A small network was shown many inputs. Here are its activations along a few directions, one row for each input.
In each table, some parts of the input vary, and every possible input appears once, in random order.
Descriptions start from the smaller parts, as in this example, which fits no table here: ring(8) and (point or line(11) or (values(2) and line(6))).
Shared parts are said once, and a part with two or three values counts as separate values.
(in the rows, 128 means zero)

Table:
row 1: [179 231 148 181 114 117  98  55 168 231  77 136 117 119 148 146 146]
row 2: [ 98  89  88 146  90 158 127 146 143  61 131 108 127 108 113 124 129]
row 3: [176 199 142 241  57 100 128 119 177 183  51 118 144  87 116 159 146]
row 4: [103 129 152  69 191 106 130 130  92 149 153 150 120 160 134 129 122]
row 5: [ 97  95 150 131 138  90 160 195 100  92 127 124 131 128  99 147 129]
row 6: [161  97 155 152 112 112 164 179 112 117 120 123 149 121 121 135 129]
row 7: [168 125 116 100 140 158 109  82 130 153 147 126 123 142 146 101 132]
row 8: [165 130 159  94 169 128 131 116 103 166 146 140 121 152 155 123 130]
row 9: [101 121  93  86 148 175  93  82 136 113 157 126  98 140 146 109 128]
row 10: [ 59  99 109 117 118 116 145 175 122  57 139 130 142 119 107 132 106]
row 11: [ 63 132 114  59 176 134 110 111 114 109 165 148 113 151 139 118 106]
row 12: [165  92 111 159  82 141 142 146 139 104 122 108 151 109 113 114 132]
- Changing only one part turns row 8 into row 6. The same change can be made to row 1. Which row results? => row 3
- What is each input in this table made of? => values(2) and (point or ring(5))
- Which other rows does row 2 become when the values(2) part takes its other values? List them by row number. => row 9

Table:
row 13: [ 91  96 107  77 152 150 121 124 111  95 165 130 116 142 125 112 123]
row 14: [163 170 149 185  93 104 146 128 146 180  83 139 162 110 127 142 131]
row 15: [159 174 144 150 113  99 132 108 140 194  97 146 167 125 125 126 122]
row 16: [ 93  99 130  75 169 126 134 143  96 105 160 136 118 146 124 124 124]
row 17: [154 170 159 194 102 112 133 133 145 161  83 125 119 111 133 161 147]
row 18: [ 92  85 105 108 121 135 140 157 122  64 148 118 134 127 106 116 118]
row 19: [ 98  87 131 120 127 114 152 187 107  69 143 126 137 123 120 135 113]
row 20: [144 174 155 167 128 108 118 118 139 162 103 119  97 122 132 157 143]
row 21: [102 112 143  73 177 139 127 139 102 108 163 145 108 149 157 126 110]
row 22: [ 99 108 120  75 159 162 116 121 117  98 168 139 107 145 158 115 110]
row 23: [152 164 127 194  85 140 116 111 163 145  86 116 117 102 134 147 147]
row 24: [ 80  82  97  90 143 137 122 141 114  90 155 125 128 139 105 111 125]
row 25: [ 94 103 110  72 161 153 120 116 113  96 163 129 113 148 140 114 122]
row 26: [ 95  88 129 106 138 110 153 176 106  74 142 124 135 131 105 127 118]
row 27: [ 82  85 120  88 160 114 135 159  99 100 150 131 129 143 103 122 125]
row 28: [ 96 106 134  70 177 129 132 133  98 107 160 137 115 153 138 125 122]
row 29: [141 168 124 167 111 136 102  96 157 145 105 111  96 113 134 143 143]
row 30: [213 115 128 158 100 154 126 105 140 156 121 109 130 121 137 114 148]
row 31: [161 163 120 187  76 133 129 105 165 165  88 131 160 102 128 130 130]
row 32: [ 96  83 107 122 110 139 138 168 123  60 148 119 136 119 121 124 112]
row 33: [145 171 115 143 116 128 102  81 154 165 116 129 125 124 129 122 134]
row 34: [156 168 115 153  95 128 116  86 158 179 101 139 165 117 126 114 122]
row 35: [218 123 160 155 122 124 143 132 120 171 113 114 132 128 136 127 150]
row 36: [149 178 143 140 136 100 118 105 135 180 109 135 125 132 127 137 134]
- What is each input in this table made of? => values(2) and (point or ring(5) or line(6))
- Which other rows does row 20 become when the ring(5) part takes its other values? List them by row number. => row 14, row 15, row 17, row 36
- Which other rows does row 34 become when the values(2) part takes its other values? List them by row number. => row 15

Table:
row 37: [191 126  94 157  82 169 110  83 165 147 114 109 143 114 132  98 136]
row 38: [121 174 136 155 129  95 110 108 138 183  97 135 136 122 118 144 130]
row 39: [ 71  58 115 133  96 125 169 221 117  26 140 120 144 115  85 126 116]
row 40: [134 110 128 210  53  99 173 190 142  85  85 107 168  89  89 151 136]
row 41: [153  83 176  75 188 114 160 161  73 134 161 131 119 162 133 125 133]
row 42: [145 163 120 166  98 160 112  89 163 152 101 126 116 113 142 132 141]
row 43: [ 89 132 109  97 158 135  96 112 126 101 152 121  92 134 144 132 117]
row 44: [ 92 126 144  76 174 108 132 135 102 125 150 152 137 148 143 127 101]
row 45: [139  82  77  88 118 185 108  93 133  94 170 115 128 132 132  86 127]
row 46: [143 178 133 163 113 124 106  97 156 152 104 120 105 115 134 142 134]
row 47: [146 174 157 145 129  96 137 127 129 180 107 150 150 125 140 141 116]
row 48: [ 92 122 100  98 136 175 108 101 134  99 152 129 101 139 146 119 133]
row 49: [206 129 184 146 145  95 152 154 100 186 116 133 136 138 139 140 145]
row 50: [ 70 135 119  83 171 112 117 120 113 128 143 143 117 146 115 128 125]
- What is each input in this table made of? => values(2) and (point or line(6))
- Changing only the values(2) part turns row 40 into row 39. The same change can be made to row 47. Which row results? => row 44
- Start at row 49 and move only the line(6) part, one step at a time. The first step leads to row 47. Which rows follow, in order? => row 38, row 46, row 42, row 37
- Which other rows does row 48 become when the values(2) part takes its other values? List them by row number. => row 42

Table:
row 51: [209 172 173 222  76  83 157 147 146 199  62 127 167 102 116 152 143]
row 52: [174 199 145 163 125 132 101  69 154 207  96 132 108 125 152 141 147]
row 53: [ 70  60 110  98 128 136 152 186 106  41 158 125 139 127 113 122 110]
row 54: [117  73  91 135  91 154 136 154 135  57 142 106 138 112 112 113 123]
row 55: [ 72  93 153  25 224 107 135 155  66 109 186 149 103 175 133 124 114]
row 56: [173 169 142 220  67 110 136 135 163 157  71 116 142  93 120 152 141]
row 57: [ 69  62 151  83 164  86 175 220  73  57 160 133 140 143 100 137 111]
row 58: [124 166  97 127 124 161  86  60 159 157 122 129 109 127 139 117 136]
row 59: [ 73  91 112  40 188 158 113 120  99  93 184 141 102 159 145 109 114]
row 60: [212 208 176 163 134  99 124  80 138 247  88 144 137 133 151 141 144]
row 61: [122 136  94 185  65 137 123 127 166 107  98 113 145  95 108 130 130]
row 62: [120 108  93  73 150 173  99  86 129 105 169 122 105 144 146  99 123]
- What is each input in this table made of? => values(2) and line(6)
- Changing only the values(2) part turns row 59 into row 53. The same change can be made to row 58. Which row results? => row 61
